Each row below holds a small network's activations on one input, seen along a few directions.
Each table varies a few parts of the input and shows all the possible inputs, shuffled.
A made-up example of a description, with smaller parts first: one of 6 places along a line, together with either a single point or one of 9 places around a ring or (one of 2 separate values, together with one of 5 places around a ring).
Shared parts are said once, and a part with two or three values counts as separate values.
In the rows, zero is written as 128.

Other details of the inputs shift rows strongly along three fixed directions, in all tables alike. That doesn't count.

Rows:
r1: [133 145 156 113 172 155  95  90 112 121 101 127]
r2: [ 92 172 189  96 202 138 116 105  86 131  96 109]
r3: [114 169  87 208  86 118 189 127 202  99 119 113]
r4: [178   5 150 123  90 207  63  76 128 105 173 140]
r5: [162 112 112 179 107 152 135  89 159 101 136 155]
r6: [ 82 115 102 235  77 152 188 121 199  95 103 112]
r7: [147 123 100 180 107 139 131 103 158 107 118 150]
r8: [187  67 139 116 105 182  47  63 125 125 158 155]
r9: [150 115 136 145 101 165  94  86 156 118 137 138]
r10: [108 117 129  75 130  92 121 183  96 162 138 117]
r11: [147  81  66 154  81  92 170 193 133 134 168 176]
r12: [124 107  48  64 130  74 155 234  90 184 127 131]
r13: [ 94 111  74  70 130  71 153 252  80 193 135 145]
r14: [125 135 192 117 143 151  62  58 107 128 112 101]
r15: [184  65  51  77 105  89 170 222 106 156 178 164]
r16: [117 127 114 189  71 115 127 111 160 120 122 126]
r17: [123 129 219  37 193 140  57  99  71 138 142  91]
r18: [102 186 131 150 145 139 129  90 144 124  74  93]
r19: [103 135 128  71 174  80 134 193  72 162 109 118]
r20: [119 165 149  79 198 133 106 111  89 131  82 103]
r21: [131 145 200 119 158 144 109  73 112 113 126 107]
r22: [110 149 191 116 137 142  83  79 122 127 116  98]
r23: [ 70 214 159 195 144 127 192 109 162 106  90 109]
r24: [154 117 114 132  97 143 107 102 148 122 136 124]
r25: [164  95 134 163  95 129  99  95 136 107 140 143]
r26: [132 112 126 171  78 143  99  95 145 119 142 147]
r27: [201  61 166 130  94 154  81  70 122 105 186 150]
r28: [106 159 105 228  86 122 163 116 174  97 106 145]
r29: [ 54 187 112 149 117  89 181 188 144 145 101 117]
r30: [116 148 134  54 181 131  98 133  85 159  99 100]
r31: [173  94  65 122  99 104 176 185 136 137 160 153]
r32: [107 111  65  63 131  80 163 246 105 184 139 143]
r33: [ 86 182  91 149 158  99 205 177 139 136  86 128]
r34: [120 131 132  79 161 128 127 159 116 145 140 124]
r35: [201  82 127 131 103 163 109  76 138 105 167 146]
r36: [163 102  54 133 101 100 155 183 130 138 130 150]
r37: [137 136  94 187 108 133 168 114 166 105 119 152]
r38: [117 118 163  53 167 126  97 159  80 150 156 124]
r39: [114 149 105 209  94 119 156 124 162 106 110 146]
r40: [159 108  93 157 101 130 165 135 157 120 151 157]
r41: [ 58 217 165 192 136 109 176 113 175 106  90  76]
r42: [105 166 112 225  85 118 201 125 186  98 127 141]
r43: [122 137 101 174  84 139 141 119 179 118 125 138]
r44: [ 44 207 155 127 170  93 148 139 114 149  62  76]
r45: [149 101 146 141  96 122 108 115 143 113 169 125]
r46: [107 125 130  53 185  96 140 192  62 161 129 138]
r47: [ 88 166 166 147 136 146  99  81 126 124 100 113]
r48: [144 131  68 154 111 106 183 156 148 119 119 141]
r49: [ 98 149 138  65 183 134 104 142  92 162 101 114]
r50: [ 51 233 138 129 170 119 165 129 147 133  56  72]
r51: [125 154 184  36 196 160  66  90  84 149 105  85]
r52: [154 115 141 180  89 126 141  95 159 100 155 136]
r53: [ 43 219 153 190 122 123 162 110 170 115  78  99]
r54: [173  81 153 124 107 153 101  99 117 115 178 158]
r55: [189  81 146 115 123 169  96  80 125 112 167 156]
r56: [154 130 180  95 173 174  98  71 111 119 133 129]
r57: [133 163  80 215  97 122 194 115 185  95  99 129]
r58: [184  63  43  85 105  92 136 209 102 153 158 166]
r59: [109 161 168 163 146 125 134  81 137 104 104 107]
r60: [ 41 157 169 123 195 158 153 134 126 129  63  66]
r61: [124 139 207  72 202 138  84  86  72 131 112 101]
r62: [ 88 139 146  51 176 100 132 201  78 162 142 117]
r63: [196  71 127  76 121 151  80 120 114 130 179 136]
r64: [156 103 139 148 110 146  92  98 122 113 142 153]
r65: [ 89 161 157 130 142 123 135 136 133 125 131 112]
r66: [178  95 135 110 116 159  89  93 135 110 162 129]
r67: [184  82 122 126 118 160  81  95 122 114 146 164]
r68: [134 119 137 165  76 146 104 100 155 116 147 141]
r69: [133  74  54 110  62  55 163 246 124 171 173 152]
r70: [120 156 179 145 152 136 101  76 117 112  95 108]
r71: [169  87 137 110 118 161  87 104 136 118 172 146]
r72: [172  73 140 107 119 121 103 121 100 126 161 146]
r73: [172  99  86 135 110 123 143 130 135 118 141 148]
r74: [114 131 105 100 142 111 153 181 131 143 141 129]
r75: [ 94 134  94  61 169  98 136 197  87 178 107 125]
Each input here is: one of 3 separate values, together with either a single point or (one of 4 places along a line, together with one of 6 places around a ring).
The inputs of r71 and r34 match in every part but the choice among 3 separate values. If r27 is changed in the same way as r71 into r34, which row does it become?
Answer: r21
The inputs of r41 and r17 match in every part but the choice among 3 separate values. If r63 is changed in the same way as r41 into r17, which row does it become?
Answer: r66
Which other rows does r39 become when the choice among 3 separate values takes its other values? List them by row number.
Answer: r28, r64

Rows:
r76: [173  70  83 174  56 155 124 118 174 121 162 169]
r77: [140 100 115 181  74 140 135 128 157 106 157 149]
r78: [158  98  90 128  84 103 148 178 120 142 169 170]
r79: [103 170 137 176 123 110 164 106 162 115 110 109]
r80: [107 145 148 163 115 124 107  99 133 119  91 110]
r81: [122 113 141  88 156 111 122 152 101 142 141 140]
r82: [163  91  70 146  96 104 164 166 123 132 143 161]
r83: [101 171 158 150 145 120 154 112 122 118 102 112]
r84: [144 120 156  98 152 163  90  90 109 117 122 106]
r85: [138 138 180 100 153 151  80  88 120 119 139 109]
r86: [ 88 162 115 120 147  83 175 190 128 138 115 101]
r87: [ 70 181 129 175 143 138 174 121 165 120  72 111]
r88: [167 118 111 155 100 147 122  98 138 112 140 159]
r89: [165 110 126 162  82 128 133 104 141 112 153 143]
r90: [132 126 111  94 153 123 122 160 115 137 132 133]
r91: [113  99 133  84 142 120 130 177 101 161 142 137]
r92: [131 137 181 103 157 153  79  92 117 117 138 118]
r93: [186  86 122 131 110 142 101  89 138 114 151 144]
r94: [188  62  82 156  60 154 107 128 152 112 175 170]
r95: [120 136 131 148 133 154 126 108 137 107 111 126]
r96: [103 170 128 178 144 127 157 114 158 103  88 105]
r97: [128 116 181 105 151 155  91  93 101 115 135 108]
r98: [134 120 176 107 158 134 100  92 108 122 134 121]
r99: [124 107 173 106 145 151  97  93 108 132 135 115]
r100: [105 133 110 138 130  96 158 187 132 134 136 132]
r101: [131  92 123  84 150 132 127 156 100 156 126 128]
r102: [ 84 194 143 191 131 118 174 114 148 109  94 122]
r103: [142 124 160 108 169 146  99  78 108 118 117 121]
r104: [ 66 162 115 122 140 102 179 189 134 158 112 119]
r105: [138 145  94 170 104 121 157 117 171 117 124 135]
r106: [118 142 158 148 121 146 120  89 140 104 126 103]
r107: [138 123 116 104 150 124 133 146  96 138 124 148]
r108: [118 114  98  70 128  94 148 217  98 164 152 129]
r109: [ 59 207 146 144 151 100 142 120 133 134  55  79]
r110: [ 93 183 130 181 149 132 156 114 162 102  84 113]
r111: [147 135 167 105 134 146  99  83 109 121 142 128]
r112: [126 125 178  95 142 160  87  80 118 133 137 112]
r113: [133 131 170  99 154 138  97 103 116 129 139 132]
r114: [ 80 158  79 216  77  90 167 159 166 128  97 136]
r115: [161  87 109 155  95 150 120 111 141 104 142 139]
r116: [123 121 120  79 148 136 125 146 115 158 123 121]
r117: [166 123  91 173  79 136 144 104 158 110 140 152]
r118: [119 118  95  59 129  84 106 199  82 181 135 127]
r119: [154  99  64 136  99 104 153 169 144 137 152 167]
r120: [ 99 158 140 136 147 143 149 108 145 129  87  98]
r121: [174 110 110 154  97 139 128  95 136 111 138 144]
r122: [ 82 181  96 127 146 111 176 170 139 134  92 103]
r123: [128 103 134  88 148 108 123 167  99 138 147 124]
r124: [154 117 131 145  96 126 120 104 155 119 155 142]
r125: [137 130 157 106 172 147  98  92 110 124 118 132]
r126: [106 119 107  51 150  90  96 199  71 185 131 135]
r127: [135 116  78  75 144  92 147 211 108 160 140 132]
r128: [127 114 170  96 142 145 104 102 113 140 134 109]
r129: [127 127 162 103 140 153  93 111 111 124 142 122]
r130: [173 100 111 155 101 141 113 105 151 106 147 131]
The inputs of r88 and r117 match in every part but one. If r126 is changed in the same way as r88 into r117, which row does it become?
Answer: r118
The inputs of r115 and r84 match in every part but one. If r103 is changed in the same way as r115 into r84, which row does it become?
Answer: r93
What do these inputs look like to the network?
Answer: one of 5 places around a ring, together with either a single point or (one of 2 separate values, together with one of 5 places along a line)
Which other rows agree with r100 in the place on the ring of 5? List them by row number.
Answer: r77, r81, r87, r91, r95, r102, r107, r110, r114, r125
A walk changes only the place on the line of 5. It starts at r83 and steps to r98. List the rest of the walk in order.
Answer: r123, r97, r99

Rows:
r131: [118 158 101 121 148  98 164 163 124 121 114 126]
r132: [ 46 165 131 140 149  91 186 194 130 147 101 121]
r133: [136 138 121 167  91 108 128 127 176 130 154 155]
r134: [ 59 169 126 126 131  84 201 197 149 151 106  89]
r135: [144 100 180  75 138 156  64 106 104 125 148  94]
r136: [125 111 119 172  80 134 122 132 139 113 153 142]
r137: [ 81 169 191 154 154 159  99  82 127 102  96 100]
r138: [107 201 169 146 163 147 145  78 122 115  75 103]
r139: [159 116  94 126 112 119 153 175 120 127 147 150]
r140: [150 109  88 159 106 138 130 124 162 111 133 138]
r141: [167 116 154 143 139 145  99  64 114 108 118 122]
r142: [104 180 118 175 139 101 175 114 148 116  79 111]
r143: [145 108 173 131  95 155  81  73 139 120 134 103]
r144: [158  95  96  99 126 101 151 165 116 136 159 158]
r145: [ 62 233 114 188 131  89 163 152 178 120  84 107]
r146: [154 115 119 175 118 121 154 117 151 107 136 136]
r147: [151 114  92 154  91 151 139 122 146 130 126 147]
r148: [135 120 103  78 151 138 130 178 102 149 131 134]
r149: [ 61 177 203 162 162 141 125  80 152 107  86  98]
r150: [127  98 135 156  86 133 128 124 138 127 164 152]
r151: [170 105 156  87 161 145  83  97  97 115 141 128]
r152: [116 107 128  74 135 112 103 174  79 149 163 126]
r153: [116  91 106 124 100  92 128 185 118 151 132 142]
r154: [117  95 109 118  96  99 146 178 119 152 176 149]
r155: [121 102 121 173  90 124 117 140 151 106 138 135]
r156: [147 101  99 157 109 137 142 119 166 120 139 144]
r157: [148 113 118  90 164 106 129 170  91 137 133 125]
r158: [ 98 140 125  78 199 114 149 171 103 157 102 109]
r159: [144 109  94 148 106 138 145 115 165 117 141 150]
r160: [132 118 167 143 100 151  76  64 121 121 145 126]
r161: [153 112  85 113 116  94 151 155 113 136 133 149]
r162: [112 181 189  87 204 148 125  90  96 123 100 106]
r163: [169 126 146 130 124 152 106  70 113 110 127 138]
r164: [106 181 102 184  88  86 141 135 171 140 108 136]
r165: [161 120 119 163 100 140 156 121 149 113 149 154]
r166: [ 82 133 149  80 160 106 118 173  78 164 106 121]
r167: [ 70 185 207  90 179 135 122  97 118 139 109  67]
r168: [128 140  83 166  99 136 158 124 155 125 106 138]
r169: [145  91 105  63 157 123 106 150  90 161 125 132]
r170: [ 99 152 120  86 196 117 139 167 102 146  94 102]
r171: [126  91 132  79 122 114  98 163  74 165 150 143]
r172: [156 134 105 163 104 132 147 124 144 100 136 144]
r173: [160 108 153 115 135 186  97  78 131 121 143 142]
r174: [155  99 103  67 147 142 108 161  96 143 144 142]
r175: [149  91 100  53 149 124 105 149  89 159 132 141]
r176: [147 117  87 153 103 141 130 119 161 107 134 142]
r177: [149 133 164 144 150 144 119  68 139 102 126 126]
r178: [139 106 126 140  69 120 117 119 144 134 152 118]
r179: [148 110 172 115 109 159  69  80 127 109 163 101]
r180: [154 105 135 136 137 159  93  75 127 121 112 123]
r181: [126 139  96 164 111 142 168 128 167 120 124 143]
The inputs of r141 and r157 match in every part but one. If r138 is changed in the same way as r141 into r157, which row does it become?
Answer: r139
What do these inputs look like to the network?
Answer: one of 3 separate values, together with either a single point or one of 6 places along a line or (one of 2 separate values, together with one of 5 places along a line)
Which other rows does r174 become when the choice among 2 separate values takes its other values? List them by row number.
Answer: r172
Which other rows does r176 become when the place on the line of 5 takes its other values? List them by row number.
Answer: r140, r148, r170, r174
A walk changes only the place on the line of 6. It starts at r153 and steps to r166. List the rest of the walk in order.
Answer: r171, r160, r178, r143
Which other rows does r134 become when the place on the line of 6 takes its other values? List them by row number.
Answer: r132, r149, r150, r154, r167

Rows:
r182: [193  72 131 109 140 155 110 127 108 109 179 159]
r183: [146 135 101 165 102 152 140 117 167 114 115 137]
r184: [126  83  78 124 108 111 128 173 113 140 140 123]
r185: [123 133 126  88 169 134 100 138  83 157  93 132]
r186: [126 109 133 157  85 123 107 125 129 133 136 143]
r187: [133  93 165  82 125 147  56 130  92 150 159 142]
r188: [130 109 124 118 134 121 150 171 111 109 172 154]
r189: [158 105 130 117  98 158  96 107 158 125 137 118]
r190: [163  99 106 138 126 140 102  92 139 116 126 125]
r191: [140 175 155  98 168 136 123  89 115 114 117 104]
r192: [ 85 132 137 125 138 105 127 133  98 136 124 100]
r193: [148  99 115 145 127 158 158 116 138 114 126 134]
r194: [121 171 142 121 131 109 138 125 132 118 128  99]
r195: [ 85 158 132 134 133 131 127 145 126 147  81 118]
r196: [136 136 160 135 119 133  99 102 115 117 139 145]
r197: [141 114  92 167 111 128 134 107 141 118 109 131]
r198: [ 93 194 123 128 172 141 153 112 145 134  83  91]
r199: [169 104 112 143 108 104 126 122 121 134 129 158]
r200: [135  91 148  14 154 128  75 168  69 167 182 118]
r201: [143  85  86 103 101 129 122 166 131 156 154 133]
r202: [157 120 106 162  81 111 146 134 165 125 168 145]
r203: [132 114  79 129 121 121 127 161 118 142 115 154]
r204: [ 93 139 125 113 147 125 113 151 105 144  98 111]
r205: [144 118  49 122 104 102 175 183 150 143 134 128]
r206: [ 79 161 153  97 154 119 128 138 118 148 126 102]
r207: [178  73 167 113 135 142 111 112 127 119 172 153]
r208: [102 112 164  84 175 156 116 110 119 135 121 113]
r209: [122 106 191  69 167 130  61  96  81 131 138  98]
r210: [110 163 114 107 160  99 145 171  87 143 102 136]
r211: [ 89 122 162  98 164 115 146 164 126 145 124 118]
r212: [154 115 103 172 104 171 103  88 148 103 137 152]
r213: [178  84  96 122 122  96 128 138 109 128 147 147]
r214: [109 171 126  85 178 100 155 156 100 152 110 127]
r215: [137  91 119 145  77 110 118 142 132 138 142 142]
r216: [166 116  79 153 103 112 148 138 147 126 158 157]
r217: [137 104  94 154 124 149 166 136 147 103 142 141]
r218: [ 98 158 148 126 139 154 110  99 154 129  99 115]
r219: [ 69 166 137 141 155 121 141 122 127 138  70  89]
r220: [124 158 119 203 107 146 126  73 159  96  85 126]
r221: [131 134 135 173  98 100 127 111 136 106 131 135]
r222: [140 125 102 151  89 131 126 125 175 130 122 114]
r223: [118 147 178 114 151 133 166 143 117 117 119 119]
r224: [131 181 132 116 157 119 157 132 139 129 109 113]
r225: [129 116 108 169  89 145 118 123 152 125 123 137]
r226: [104 148 153 171 118 181  86  40 158 100 110 119]
r227: [127 194 155 131 158 135 130  78 134 107  95  94]
r228: [157 114 155 153  91 124  97  99 136 114 134 149]
r229: [126 144 151 130 170 135 176 125 110 120 117 118]
r230: [ 88 172 108 117 140  78 167 209 100 149 120 135]
r231: [106 144 151 114 148  98 117 137  81 150 125 129]
r232: [156 120 203  86 125 160  64  80 110 128 134  87]
r233: [ 79 140 126 125 165 128 168 171 136 125 105 116]
r234: [132  94  30  94 111  88 170 228 115 170 140 166]
r235: [186  81 166 133 108 143  59  67 117 102 172 142]
r236: [162 103 141 126 106 142  94  87 124 115 182 145]
r237: [ 86 167 110 179 109 139 153 107 181 121 102 113]
r238: [152  74 153  78 114 133  70 127 115 154 172 148]
r239: [141 127  95 120 125 114 137 153 103 133 142 162]
r240: [149 107  75 130 128  89 204 217 139 139 145 163]
r241: [117 108 172 114 153 157 135 100 112 132 108 101]
r242: [149 117 142  59 174 115  87 144  62 158 133 153]
r243: [116 134  79 171  58  92 181 180 182 130 147 117]
r244: [147 123 130 137  98 112 127 132 149 129 152 156]
r245: [131 176 147 192  91 130 146  75 177  92 131 112]
r246: [112 116 159 152 117 162 121 107 149  86 157 132]
r247: [145 133 123 168 120 120 129  78 124  97 120 132]
r248: [112 142 118 186 134 148 172 100 176 100  98 129]
r249: [105 188 101 128 145 126 158 147 150 133  79  96]
r250: [ 64 175 162 132 148 128 130 125 132 140  97 106]
r251: [ 95 127 173 107 153 130 154 136 116 136 122 103]
What do these inputs look like to the network?
Answer: one of 5 places around a ring, together with either one of 3 separate values or one of 11 places along a line
The inputs of r203 and r230 match in every part but the place on the ring of 5. If r217 is changed in the same way as r203 into r230, which row does it become?
Answer: r188
Which other rows does r248 become when the choice among 3 separate values takes its other values? List them by row number.
Answer: r193, r217
